Small tables with named rows and columns. After each table, cells are looked up by row and column.

Vumarem
         Reb  Fitisa  Bom
Nak       58      96  136
Vafada    74      98  125
Bimidet   92     171  248
Fof       92     103  115
Pakam     83     102   36
Soz       96     103  111
Zav       53     147   77
Fif      109     107  102
Kube     120     108   95
Tazori   148      63  109

What is the Reb of Tazori in Vumarem?
148
What is the Reb of Fif in Vumarem?
109
What is the Bom of Nak in Vumarem?
136
What is the Bom of Zav in Vumarem?
77
What is the Fitisa of Pakam in Vumarem?
102
What is the Fitisa of Nak in Vumarem?
96
What is the Bom of Fof in Vumarem?
115
What is the Reb of Pakam in Vumarem?
83
What is the Reb of Bimidet in Vumarem?
92
What is the Reb of Zav in Vumarem?
53
What is the Reb of Soz in Vumarem?
96
What is the Bom of Bimidet in Vumarem?
248
What is the Bom of Soz in Vumarem?
111
What is the Reb of Kube in Vumarem?
120
What is the Fitisa of Vafada in Vumarem?
98

Gararol
|  | Levuv | Taduz | Rez |
|---|---|---|---|
| Vug | 52910 | 16010 | 17554 |
| Neb | 23659 | 60394 | 99682 |
| Vad | 32763 | 45188 | 33843 |
| Bezefot | 31424 | 40232 | 60175 |
| Forezo | 43473 | 34465 | 23766 |
| Ninu | 43781 | 41993 | 15767 |
| Gis | 33800 | 27750 | 40819 |
| Bop | 46257 | 24320 | 17756 |
| Nibu | 32103 | 33087 | 43439 |
| Rivive | 58306 | 23263 | 9548 |
| Kuzufav | 47767 | 23788 | 22022 |
| Fulo | 44617 | 28835 | 46529 |
| Goben | 24291 | 47952 | 66560 |

Rez of Bezefot = 60175
Rez of Fulo = 46529
Taduz of Forezo = 34465
Levuv of Bop = 46257
Taduz of Ninu = 41993
Rez of Goben = 66560
Rez of Ninu = 15767
Rez of Vug = 17554
Levuv of Fulo = 44617
Rez of Bop = 17756
Levuv of Ninu = 43781

Rito
columns: Rim, Lilagaf
Nena: [10, 76]
Nupod: [96, 200]
Kon: [192, 93]
Kelub: [18, 130]
Zok: [19, 107]
Fegole: [173, 209]
Vifub: [108, 22]
Veg: [51, 50]
Kamufe: [172, 11]

What is the Lilagaf of Zok in Rito? 107
What is the Rim of Fegole in Rito? 173
What is the Lilagaf of Kon in Rito? 93
What is the Lilagaf of Nena in Rito? 76
What is the Rim of Veg in Rito? 51
What is the Lilagaf of Veg in Rito? 50
What is the Rim of Kamufe in Rito? 172
What is the Rim of Zok in Rito? 19
What is the Lilagaf of Vifub in Rito? 22
What is the Rim of Kon in Rito? 192
What is the Rim of Kelub in Rito? 18
What is the Lilagaf of Fegole in Rito? 209
What is the Lilagaf of Kelub in Rito? 130

Fotabo =
,Zin,Leruna
Medeb,60.2,79.6
Mugitag,36.6,29.0
Kes,31.3,16.1
Giv,61.6,85.1
Kegedig,29.9,52.7

Giv, Zin => 61.6
Medeb, Zin => 60.2
Mugitag, Zin => 36.6
Mugitag, Leruna => 29.0
Kegedig, Zin => 29.9
Kes, Leruna => 16.1
Giv, Leruna => 85.1
Kegedig, Leruna => 52.7
Medeb, Leruna => 79.6
Kes, Zin => 31.3

Punada:
         Barubam  Zus  Funebol  Bepu
Vaneda        57   57      133   105
Rilepi       133   31      134    92
Tun           58   47      139    44
Rurudat      104   15      141    31
Kile         192   81      134    90
Noren         44   17      133    99
Gub           85   29      140    39
Mapof         57   56      131   122
Fasosor       42   15      132   110
Barosa        41   17      135    82
Sopez         76   14      138    56
Guz           80   15      134    94
Kasu           3   32      139    49
Geduvel      130   93      134    95

Rilepi, Funebol: 134
Noren, Bepu: 99
Rurudat, Barubam: 104
Sopez, Funebol: 138
Geduvel, Barubam: 130
Fasosor, Barubam: 42
Barosa, Zus: 17
Barosa, Funebol: 135
Vaneda, Funebol: 133
Vaneda, Zus: 57
Kile, Bepu: 90
Tun, Barubam: 58
Noren, Barubam: 44
Guz, Funebol: 134
Vaneda, Barubam: 57
Guz, Barubam: 80
Row with the largest Funebol: Rurudat

Gisa.tsv
	Litira	Dod	Bebuto	Vot	Sipin	Nufeb	Fimev	Gib
Gedo	136	118	133	156	75	158	183	63
Zuva	110	107	162	94	123	132	149	167
Nav	78	64	145	102	88	145	176	138
Totezu	72	142	162	110	48	47	205	111
Mebiram	113	78	107	91	197	174	67	232
Sofabob	215	126	103	152	181	225	107	123
Tus	152	112	67	125	237	159	24	215
Ronepe	149	143	137	152	120	135	138	90
Dus	91	184	195	103	105	31	161	152

Nav, Gib => 138
Totezu, Dod => 142
Ronepe, Nufeb => 135
Zuva, Vot => 94
Sofabob, Fimev => 107
Gedo, Dod => 118
Mebiram, Vot => 91
Totezu, Fimev => 205
Tus, Nufeb => 159
Dus, Nufeb => 31
Mebiram, Sipin => 197
Mebiram, Fimev => 67
Tus, Fimev => 24

Gomo =
	Sedaf	Bod	Bivisez	Tuv
Zovu	221	239	57	221
Bep	98	144	108	98
Mik	94	148	115	94

Mik, Sedaf => 94
Zovu, Tuv => 221
Mik, Bod => 148
Zovu, Sedaf => 221
Zovu, Bod => 239
Bep, Tuv => 98
Bep, Bod => 144
Mik, Bivisez => 115
Zovu, Bivisez => 57
Mik, Tuv => 94
Bep, Sedaf => 98
Bep, Bivisez => 108

Kinu
        Niri    Tor
Misa   4.904  3.279
Kevek  5.101  4.338
Sibag  7.802  7.588
Luto   3.225  2.352
Lut    5.698  6.748

Luto, Niri -> 3.225
Misa, Niri -> 4.904
Lut, Tor -> 6.748
Sibag, Tor -> 7.588
Sibag, Niri -> 7.802
Luto, Tor -> 2.352
Misa, Tor -> 3.279
Kevek, Niri -> 5.101
Lut, Niri -> 5.698
Kevek, Tor -> 4.338

Table Sedila
|  | Bamim | Fatufu | Deta |
|---|---|---|---|
| Badake | 0.64 | 0.15 | 0.33 |
| Medo | 0.13 | 0.03 | -0.35 |
| Tata | -0.34 | -0.48 | 0.66 |
| Gib | -0.06 | 0.16 | -0.01 |
| Bukirut | -0.79 | -0.70 | -0.03 |
| Neto | -0.56 | -0.97 | -0.80 |
| Mitel | 0.40 | 0.15 | -0.47 |
| Sul | 0.05 | -0.08 | -0.76 |
| Malimuk | -0.63 | 0.03 | 0.47 |
| Kodobo | 0.31 | -0.77 | -0.61 |
| Kog | -0.69 | -0.36 | -0.41 |
| Zike | -0.73 | 0.07 | 0.37 |
| Vok | -0.78 | 0.12 | 0.48 |
| Vesu | -0.77 | -0.70 | -0.65 |

Deta of Vesu = -0.65
Deta of Mitel = -0.47
Deta of Kog = -0.41
Bamim of Badake = 0.64
Deta of Neto = -0.80
Fatufu of Vok = 0.12
Fatufu of Kodobo = -0.77
Fatufu of Badake = 0.15
Deta of Medo = -0.35
Fatufu of Zike = 0.07
Bamim of Mitel = 0.40
Fatufu of Gib = 0.16
Bamim of Sul = 0.05
Bamim of Medo = 0.13

